These are the activations of a small neural network, seen along a few directions. Each row is one input.
Each table varies a few parts of the input and shows all the possible inputs, shuffled.
A made-up example of a description, with smaller parts first: ring(5) and (point or (values(2) and line(4)) or ring(11)).
Shared parts are said once, and a part with two or three values counts as separate values.

Other details of the inputs vary at random and push rows far along two fixed directions, the same in every table; ignore that.

Table:
r1: [ 24   3 -32 -43 -27  30   5  15  57 -34  20  15 -39]
r2: [ -9 -27  -5  64  -6 -48  52  25 -58 -14  24   2  30]
r3: [  2   7  20 -99   1  58 -43 -15  64  54  -6 -15 -17]
r4: [-38  -2  13  81 -15 -35  -4 -12 -39  -5  16  -9  16]
r5: [  6  -4   5  38  18 -42  18   0 -57   4 -10  -7  37]
r6: [-13  11 -33 -70  19  45 -50  15  57  39 -35 -17 -12]
r7: [-32  -8  25  75   1 -23  24 -22 -57  33  24  -5 -18]
r8: [ 46  18  -2 -94  41  41 -24   9  76   9 -44  20  -1]
r9: [ -5 -20   2  88 -32 -52  62  13 -48 -55  69  15  10]
r10: [ -6 -32 -87 -41 -30  16  12  42   2  -8  40 -18 -30]
r11: [ 21  -4  27  38  25 -42  36  14 -30 -10  -3  21  39]
r12: [ -3 -33 -72 -36 -32  20  24  51  20 -12  29  -3 -32]
r13: [  5  -5   5  37  21 -41  17  -2 -56   4  -6  -8  40]
r14: [ -3  45  68  27  44  -8 -57 -55   9  25 -69   0  39]
r15: [ -9 -26 -67 -18 -55  26  17  25  31 -41  57  -3 -47]
r16: [ -5 -26 -83 -19 -65  18   5  24   9 -35  51 -13 -57]
r17: [ 10 -16 -57 -19 -56  17  28  36  35 -46  51  13 -53]
r18: [ 38  35  66  29  31 -24   4 -33   4 -19 -35  26  33]
r19: [-13 -32 -29  71 -20 -59  49  27 -86 -14  38 -12  21]
r20: [ 28  21  52  12  51 -22  -1 -17 -11  16 -66  12  51]
r21: [ 24  18 -27 -72   2  46 -47 -24  58  -8 -18  -7 -26]
r22: [-15 -35 -79  -6 -71  20  29  37  20 -46  70  -4 -55]
r23: [ 23  -2   3 -93  -4  54 -29 -16  38  39  12 -27 -20]
r24: [  5  32  58   3  60 -24 -26 -24  -4  35 -76   6  55]
r25: [ -4  33  52  16  58 -17 -38 -21  -8  47 -76  -7  51]
r26: [  5  28  -8 -75   3  48 -57 -20  81   7 -42   4 -27]
r27: [-36 -23  -7  65  -8 -54  35  25 -59   0  25  -4  29]
r28: [-22  17  36  60   7 -25 -25 -28 -21   8 -22  -4  23]
r29: [ -4 -26  23  74  -6 -30  66 -13 -62  -5  43   6 -22]
r30: [  9  39  69  -8  75 -17 -36 -35   6  39 -85   7  63]
r31: [-17 -13 -58 -53 -19  22  -9  39  35  11   0  -6 -29]
r32: [-29  -1  10  57  12 -38   1  13 -45  25 -17 -13  31]
r33: [-44 -20 -11  77  -9 -48  22  28 -63  13  20 -17  24]
r34: [-28   8  24  71  -7 -31 -14 -18 -31   2  -8  -6  17]
r35: [ 50  54  91   4  61 -10 -20 -55  27  -8 -64  29  48]
r36: [  0 -17   7  54   4 -43  41  18 -49  -8   3   5  32]
r37: [ -41  -48 -101  -14  -65    2   30   73   -1  -11   59  -12  -49]
r38: [  31   32   40 -115   37   96  -49  -26   60   16  -49   11  -18]
r39: [  3  28  -8 -76   6  49 -58 -22  82   6 -38   3 -24]
r40: [  7  -6 -44 -38 -35  36  -2  10  48 -28  17   1 -41]
r41: [ 41  42 118 -18  70  20 -13 -43 -10   3 -49  28  40]
r42: [ 20   5  46  34  32 -18  18 -50 -50  20  -8   0  -8]
r43: [  5 -25   3  60   0 -54  59  32 -51 -24  35  17  29]
r44: [ 12   3 -32 -49 -20  42 -14  -1  59 -22   4   2 -33]
r45: [ 54  38 105   0  78  -1   7 -60   8  21 -57  26   7]
r46: [ 13  37  88   8  62  -2 -16 -67  -5  48 -60  15   7]
r47: [  1 -27 -68  -9 -64  13  38  43  27 -54  76  10 -54]
r48: [  0  11 -27 -83  17  38 -38  14  61  27 -41  -2 -13]
r49: [-15   8  -2 -83  -8  74 -34   1  30  14   3   5 -36]
r50: [ 14   1 -49 -51 -26  34 -26  -4  38 -18   7  -9 -39]
r51: [ -9  -9  34  40  -3  -7  22 -14 -89 -10  35  -2  16]
r52: [-16 -23  -4  92 -42 -48  53   8 -57 -44  50   4   7]
r53: [ -7  26 -14 -62   6  55 -72 -20  77  18 -36  -9 -26]
r54: [  0  -2  21  69 -16 -37  30 -10 -36 -31  11   8  16]
r55: [ 33  -8  22 -85  -2  48  -3   5  58  18  24  -4 -23]
r56: [ -6 -12  -4  75 -27 -47  25 -10 -63 -32  32  -6  11]
r57: [-39   5  48  46   5   4  -6 -14 -66  21  15  -3  20]
r58: [-25  16  36  58  13 -23 -27 -32 -18   6 -13  -6  29]
r59: [  0  36  64  25  34 -20 -32 -49   3   6 -51  10  38]
r60: [ -2  18  24 -95  12  70 -65 -21  68  73 -20 -26 -14]
r61: [-52 -30 -22  88 -20 -53  32  36 -72   7  38 -19  21]
r62: [ 29   6  39  27  37 -37  25   5 -21  -4 -23  23  43]
r63: [ 25  22  38   7  54 -25 -13 -27 -28  21 -56  -3  53]
r64: [ -8 -39 -99 -29 -49   9  23  55  -9 -13  46 -18 -42]
r65: [-16 -23 -16  86 -35 -52  35  -4 -72 -40  57  -9   9]
r66: [ 51  36  74  -6  73 -21  -7 -21   9  15 -77  28  57]
r67: [-13   3 -41 -44 -34  32 -27   7  53  -9   0   0 -44]
r68: [ 32  22 109 -13  50   4 -13 -53   1  44 -37  -5  52]
r69: [-11 -43 -83 -27 -41  16  34  58  12 -18  49  -6 -34]
r70: [-27 -16 -63 -24 -56  22  -7  23  35 -21  35  -4 -52]
r71: [ 13   1 -49 -51 -24  35 -26  -5  39 -19   9 -10 -38]
r72: [ 43  11 -15 -82  22  34 -12  22  65   5 -38  20 -13]
r73: [-18 -52 -94 -17 -52  11  44  66   3 -24  67  -8 -38]
r74: [-37 -12   6  80 -25 -47  22  -6 -46 -25  39   1  15]
r75: [-42 -29 -82 -23 -35  20  -4  54  15  13  35 -24 -35]
Description of these inputs: line(5) and (values(3) or (values(2) and line(6))).
- The inputs of r57 and r38 match in every part but the line(5) part. If r28 is changed in the same way as r57 into r38, which row does it become? => r52
- Which other rows does r53 become when the line(5) part takes its other values? List them by row number. => r35, r39, r44, r65
- Which other rows does r42 become when the values(3) part takes its other values? List them by row number. => r23, r51
- Which other rows does r22 become when the values(2) part takes its other values? List them by row number. => r2
- Which other rows does r59 become when the line(5) part takes its other values? List them by row number. => r4, r22, r47, r71
- Which other rows does r46 become when the values(3) part takes its other values? List them by row number. => r3, r49

Table:
r76: [-13  12   4 -13 -19  29 -28 -23  32  -6   8  -2 -31]
r77: [ -7  19  59 -12  53  -3 -27 -16 -10  56 -49  -4  46]
r78: [-25  -5  -1  37 -37   2   1 -15 -12 -18  38  -4 -24]
r79: [ 20  23 -24 -40  20   9 -33   2  53  -4 -55   6   6]
r80: [ -6  11 -29 -68 -28  62 -43 -16  66  -4   9  -4 -61]
r81: [-11   5  -7  -1 -28  24 -19 -21  11 -11  23  -3 -34]
r82: [ 25  30   7  -1  36 -19 -23 -18  17  -2 -66   6  33]
r83: [-32 -41 -49   1 -30   0  24  39 -43  19  51 -24 -19]
r84: [ 15  23 -21 -37  19   8 -34   6  59  -3 -55   7   9]
r85: [ -6  10  39 -18  41   6 -23  -8  -7  51 -37 -11  31]
r86: [ 71  28  90 -32  31  23  12 -55  29 -21  -9  31   4]
r87: [-30  -5   2  39 -39   1   1 -10  -7 -17  38  -2 -22]
r88: [ 25  24 -50 -89  12  46 -51  12  98   0 -61   3 -19]
r89: [-27 -30 -35 -14 -18  10  10  33 -22  27  32 -21 -13]
r90: [ -2  18  45  93  35 -77  10 -11 -41 -12 -44  14  73]
r91: [-18 -19 -23 -27  -2  17  -1  20 -14  33  10 -20  -9]
r92: [ 13 -68 -34   4 -34  -9 112  65 -56 -15 106   9 -40]
r93: [ 42 -38 -44   6 -35 -20  88  57 -16 -76  65  30 -13]
r94: [-30 -30 -34 -13 -19   9   9  35 -19  28  33 -20 -12]
r95: [ -3  26  81  84  20 -37  -5 -67 -54  -3 -14   0  34]
r96: [ -1   8  25 100  21 -82  23  -8 -64 -21 -24   9  63]
- What is each input in this table made of? => values(3) and (point or line(6))
- The inputs of r89 and r80 match in every part but the values(3) part. If r83 is changed in the same way as r89 into r80, which row does it become? => r95
- Which other rows does r77 become when the values(3) part takes its other values? List them by row number. => r87, r90
- Which other rows does r85 become when the values(3) part takes its other values? List them by row number. => r76, r84
